A small network was shown many inputs. Here are its activations along a few directions, one row for each input.
In each table, some parts of the input vary, and every possible input appears once, in random order.
A made-up example of a description, with smaller parts first: one of 6 places along a line, together with either a single point or one of 9 places along a line or (one of 2 separate values, together with one of 5 places around a ring).
Shared parts are said once, and a part with two or three values counts as separate values.
In the rows, 128 means zero.

Table:
r1: [ 83 186  94 142 151 118  92  92 108 114 174 148 170 139 136 198 168  82
 131 167]
r2: [ 93 176 138 152 185 168 102 135  89 106 111 155 131  99 132  68  55 171
  28 121]
r3: [110  90 180  65 158 169 170 194 129 171 189  94 176  73 151  92 118  63
 162 127]
r4: [ 98 151 114 151  93 118  73  81  70 149 154 166 121 142 146 154 160  85
 103 168]
r5: [216  42 118 145  88  83 165 104 176  85  63 116  49 177  80 122 182 174
 200  92]
r6: [ 88 164 113 136 184 130  96  84  86 108 190 142 158 114 128 171 162  79
 127 162]
r7: [122  97 170  75 121 157 162 192 136 193 173  97 170  86 156 102 119  69
 150 124]
r8: [107 123 151  61 147 144 165 193 161 169 188  75 195  83 148 140 110  77
 171 135]
r9: [221  18 142 150 109 106 189  99 145  89  72 123  35 172  81  91 183 165
 195  76]
r10: [107 126 135 153 115 135  88  83  41 147 157 174 110 132 147 122 163  70
  95 159]
r11: [107 154 101 162  52 104  66  74  75 167 137 167 117 151 153 164 159  92
  95 170]
r12: [ 76 228 104 146 176 146 100 149 137  90 113 142 168 125 130 137  57 183
  53 137]
r13: [101 145 133  66 115 131 160 202 184 175 171  81 206 106 155 167 116  79
 173 138]
r14: [208  28 146 130 189 119 195 106 157  48  98 108  66 138  67  88 194 151
 216  76]
r15: [129 116 141  89  17 119 132 192 151 232 134 101 152 122 171 136 110  91
 136 138]
r16: [ 94 197 124 157 118 149  79 142 104 126  94 161 115 130 142  93  49 186
  21 135]
r17: [100 134 130 146 159 140  95  77  59 130 174 161 135 114 138 131 169  72
 107 153]
r18: [ 93 186  90 148 108 101  69  68 110 140 154 153 159 143 147 209 158  98
 126 176]
r19: [ 85 228 100 152 132 128  76 125 140 116  93 144 157 131 144 148  46 200
  46 145]
r20: [192  73  97 133 143  89 192 104 210  56  84  92  95 174  71 165 182 176
 230  83]
r21: [117 109 152  79  57 131 139 193 144 211 150  98 158 111 164 124 108  84
 147 139]
r22: [208  82  97 139 100  77 169  89 217  85  68 104  82 184  81 180 177 193
 220  87]
r23: [224  44  97 156  53  69 167  97 181 110  51 121  39 189  92 130 186 190
 195  93]
r24: [ 90 132 142 135 196 153 102  85  54 110 191 161 140 103 132 123 171  66
 116 152]
r25: [100 167 143 159 141 164  94 141  72 122  94 167 105 116 143  59  48 169
  15 127]
r26: [100 195 110 168  77 132  72 132 106 142  76 158 113 139 151 101  45 194
  13 139]
r27: [ 83 173 151 141 223 182 110 143  84  86 127 156 135  87 125  60  57 165
  39 120]
r28: [ 81 207 123 140 210 158 105 141 115  84 128 136 155  99 122 110  50 180
  50 131]
r29: [200  58 118 127 176 104 198 100 188  53 100  89  81 152  63 140 181 172
 227  77]
r30: [218  28 134 140 152 105 187  99 163  67  82 109  63 150  73  97 192 159
 206  77]
r31: [114 150 131  72  71 115 136 184 187 204 151  88 194 113 166 180 108  96
 166 143]
r32: [130  88 175  82  78 153 154 198 118 210 155 109 145 103 165  94 113  68
 138 130]
- The inputs of r10 and r32 match in every part but one. If r6 is changed in the same way as r10 into r32, which row does it become? => r8
- What is each input in this table made of? => one of 4 separate values, together with one of 8 places around a ring
- Which other rows does r2 become when the choice among 4 separate values takes its other values? List them by row number. => r7, r17, r30
- Which other rows does r14 become when the place on the ring of 8 takes its other values? List them by row number. => r5, r9, r20, r22, r23, r29, r30
- Which other rows does r5 become when the choice among 4 separate values takes its other values? List them by row number. => r4, r16, r21

Table:
r33: [180  46 162  90 117 131 191 167 159 140 133  85 109 118 111 102 149 104
 192  96]
r34: [105 151 140  92 168 153 145 154 151 171 156 112 186  83 158 124 102 124
 133 124]
r35: [104 177 131 113 151 144 114 137 149 158 122 120 172  91 156 125  57 174
  90 132]
r36: [141 110 115 142 173 111 135  79 109  76 151 136 124 144 103 167 207  88
 183 138]
r37: [116 124 141 115  98 137 117 120 100 208 158 146 148 107 172 124 145  87
 125 142]
r38: [173  94 131 140 152 136 170 135 143 107 109 131  82 139 102  89 157 160
 146  88]
r39: [176  67 152 105 133 136 175 137 165 156 112 118 105 119 127  94 151 149
 182  92]
r40: [ 98 121 140 141 149 149 107 106  49 129 170 161 129 120 140 114 163  58
 104 152]
r41: [167  67 148 131 186 141 175 122 109  75 125 128  86 130  99  81 167 122
 163 101]
r42: [ 96 181 126 123 185 156 129 155 132 123 155 133 160 107 130 123 112 135
  99 122]
r43: [138 131 101 162 156  99 104  57 112  61 113 141 109 149  98 163 162 133
 137 140]
r44: [ 85 175 119 118 115 145 143 214 159 111 111 113 179 140 136 126  67 127
  92 132]
r45: [136 131  91 142  70  89 141 149 172  96  94 118 135 188 116 178 156 118
 156 132]
r46: [ 89 151 140 115 219 162 133 143  98  91 170 132 164  98 127 116 121  96
 115 135]
r47: [114 152 133 136  80 130  85 102  99 194 123 152 132 114 171 124  99 135
  83 147]
r48: [159 119 129 159 130 126 127 118 143  94  75 145  70 148  96  91 114 210
 103  91]
r49: [148  87 117 102 107  97 158 122 155 139 165  90 141 137 122 183 181  77
 217 141]
r50: [ 95 153 133 160 136 138  73  91  47 116 135 171 107 128 138 115 118 105
  67 158]
r51: [102 183 121 165  99 134  70 103  79 147 121 173 105 139 142 125 107 145
  51 143]
r52: [147 111 102 119  88  85 125 104 158 125 128  95 124 141 119 179 140 126
 174 145]
r53: [109 131 141 118  62 124  92 136  96 181 146 123 132 115 155 128  99  95
  99 159]
r54: [ 87 178 131 137 205 151 102 125  96  78 135 141 146 106 124 115  76 144
  73 143]
r55: [108 103 153  97  80 132 126 153  95 194 182 118 149 110 156 131 143  47
 141 153]
r56: [181  93 140 127 117 120 145 121 160 143  73 121  93 125 123  96 107 197
 138  93]
r57: [145 130  99 134 101  94 107  70 164 140 105 129 127 141 131 174 142 166
 158 132]
r58: [145 133  91 150 139 107 135  86 144 106 137 134 119 154 109 170 193 128
 164 126]
r59: [107 151 126 148 115 144 102 117  83 160 155 163 125 130 143 120 153  96
  88 138]
r60: [142 159  86 167 120  96  99  69 143  93  99 145 107 160 102 173 151 172
 119 124]
r61: [155  90 132 131  80 124 171 198 173  98  67 117  96 171 108  95 120 153
 139  97]
r62: [ 97 130 151  74 150 148 154 187 146 155 180  82 186  85 143 133 101  84
 150 133]
r63: [156  87 142 155 165 131 134 101 113  60  89 140  75 137  91  78 123 169
 117 103]
r64: [170  67 149 111  96 120 152 150 162 126  99  93  92 124 107  95 105 158
 151 105]
r65: [ 93 207 119 143 168 147  99 137 128 110 120 144 145 116 127 125  66 184
  56 128]
r66: [147 109 113 114 121 104 138  92 162 155 142 124 140 136 134 177 187 118
 204 131]
r67: [ 99 160 141  92 134 137 120 173 145 144 145  90 168  93 142 131  59 134
 110 143]
r68: [ 95 149 122 139  45 130 114 180 109 149 112 145 140 165 151 125 110  89
  86 149]
- What is each input in this table made of? => one of 4 separate values, together with either a single point or (one of 2 separate values, together with one of 4 places along a line)
- Which other rows does r64 become when the choice among 4 separate values takes its other values? List them by row number. => r52, r53, r67
- Which other rows does r45 become when the choice among 4 separate values takes its other values? List them by row number. => r44, r61, r68
- Which other rows does r47 become when the choice among 2 separate values takes its other values? List them by row number. => r37
- Which other rows does r33 become when the place on the line of 4 takes its other values? List them by row number. => r38, r39, r41

Table:
r69: [ 79 169 114 120 107 125  94 121 103 165 183 135 175 123 156 178 149  63
 123 169]
r70: [157  69 124 125  83 101 153 118 130 133 138 124 113 161 120 158 206  69
 199 132]
r71: [104 143 143  99 191 160 156 168 139 127 163 110 172  94 134 114 111 116
 132 120]
r72: [140 101 126 120  96 110 124  92 120 173 156 133 130 131 144 160 185  85
 174 142]
r73: [ 95 192 115 118  96 129 101 155 155 172 117 118 171 114 158 146  56 163
  80 140]
r74: [173  99 122 121  71 105 158 156 184 142  78 105 102 153 121 124 120 172
 157 103]
r75: [ 89 146 160  99 181 171 125 154 101 154 170 122 166  71 152  91  82 110
  94 134]
r76: [119 156 109 177 158 133 107  99  97  73 105 169 100 153 109 114 138 154
  82 125]
r77: [135  97 154 106 169 158 177 179 136 115 142 115 135 114 118  89 137 105
 149 102]
r78: [115 126 128 122  96 121 105  98 103 181 168 139 144 122 154 158 167  77
 145 154]
r79: [179  39 160  96 163 130 197 163 166  84 123  87 102 125  86  98 157 117
 205  88]
r80: [ 77 203 122 165 171 146  47  76  59 108 129 176 131 110 141 118  78 158
  29 161]
r81: [151 136 108 168 168 122 112  60 118  91 101 158  89 138 108 123 146 184
 113 115]
r82: [156 129 124 117  84 115 130 128 173 180  93 114 122 122 145 126  96 186
 131 113]
r83: [ 87 201 101 167 179 136  82  87  99  81 123 165 135 132 123 141 107 162
  67 144]
r84: [ 73 214 121 117  98 135  80 160 134 177 126 122 184 103 169 148  30 152
  50 155]
r85: [ 61 166 161 109 172 181 120 193  77 134 174 130 176  85 154  84  66  77
  63 148]
r86: [ 62 171 133 131  86 140  79 142  61 167 186 152 165 125 163 150 129  36
  84 182]
r87: [165  75 158  94 178 142 177 138 156 129 138 102 122  97 116  98 142 134
 181  95]
r88: [177  36 127 118  78  86 161 107 143 113 128 106  96 165 103 162 210  74
 227 130]
r89: [125 149 125 127  74 128 127 166 153 162  97 124 134 138 146 118  87 156
  98 122]
r90: [169 107 106 173 155 111 142  87 128  53  86 148  70 168  82 121 171 169
 138 102]
r91: [191  77 108 168 150  97 151  78 141  35  79 130  53 172  65 126 177 175
 166  97]
r92: [194  68 124 115  67  90 166 147 196 123  70  88  84 157 105 127 126 179
 187  99]
- What is each input in this table made of? => one of 4 separate values, together with one of 6 places along a line
- The inputs of r71 and r78 match in every part but the choice among 4 separate values. If r85 is changed in the same way as r71 into r78, which row does it become? => r86
- Start at r80 and move only the place on the line of 6, one step at a time. The first step leads to r83. Which rows follow, in order? => r76, r81, r90, r91
- Which other rows does r82 become when the place on the line of 6 takes its other values? List them by row number. => r73, r74, r84, r89, r92

Table:
r93: [106 130 142 148 193 146 120 123  75  58 149 139 121 121 104 103 131  99
  99 137]
r94: [120 133 143 142 210 165 113  82  69 126 159 161 119  88 130  90 138 121
  90 122]
r95: [148  60 147  90  75 117 161 146 133 191 153  98 138 116 148 131 160  69
 191 132]
r96: [109 145 145 121 127 150 132 193 134 102  92 114 132 125 125  88  50 158
  79 119]
r97: [109 135 123 105 109 129 153 180 145 143 161 113 169 142 140 161 156  65
 160 136]
r98: [ 88 149 150 101 122 153 104 138 104 208 182 136 173  82 172 124 118  87
 108 149]
r99: [133 128 115 131 221 125 134  68 138  74 149 127 130 112  97 157 156 149
 168 120]
r100: [101 161 103 164  76 111  78 117  93 107 109 154 109 163 129 144 109 123
  74 161]
r101: [130 150  89 167  77 101 112 122 133 109  96 152 110 187 116 163 162 129
 121 135]
r102: [182  63 154 115  91 120 179 156 176 143  80 101  95 119 127  73  99 158
 153  86]
r103: [124 151 153 123 144 161 130 154 127 167 105 138 132  94 153  72  55 183
  75 112]
r104: [179  55 152 120 158 135 146 109  98 113 150 126  61 132  91 102 199 123
 178 110]
r105: [147 142 116 111 159 116 146 138 199 115  94  95 148 115 122 137  77 207
 141 108]
r106: [135 132 123 125 126 137 170 193 180  98  84 115 131 147 114 102 101 162
 122  93]
r107: [ 81 147 145  99 109 136 114 176 105 145 170 115 172 117 145 143 106  58
 114 160]
r108: [129 117 124 147 190 140 157 126 116  56 142 143 119 149  93 119 183 110
 149 116]
r109: [177  78 126 150  40  93 118  85 127 155  89 142  79 164 129 139 164 130
 151 126]
r110: [115 150 116  91 136 116 128 120 171 157 169  91 184 104 144 189 134 106
 181 149]
r111: [136 167  81 149 104  81  92  63 151 122 105 132 125 148 123 195 142 173
 140 143]
r112: [110 166 113 162  92 127  74  73  86 170 122 171 111 135 157 128 119 151
  66 145]
- The inputs of r99 and r110 match in every part but one. If r104 is changed in the same way as r99 into r110, which row does it become? => r95
- What is each input in this table made of? => one of 4 separate values, together with either a single point or one of 4 places along a line
- Which other rows does r93 become when the choice among 4 separate values takes its other values? List them by row number. => r96, r100, r107
- Start at r103 and move only the place on the line of 4, one step at a time. The first step leads to r96. Which rows follow, in order? => r106, r105
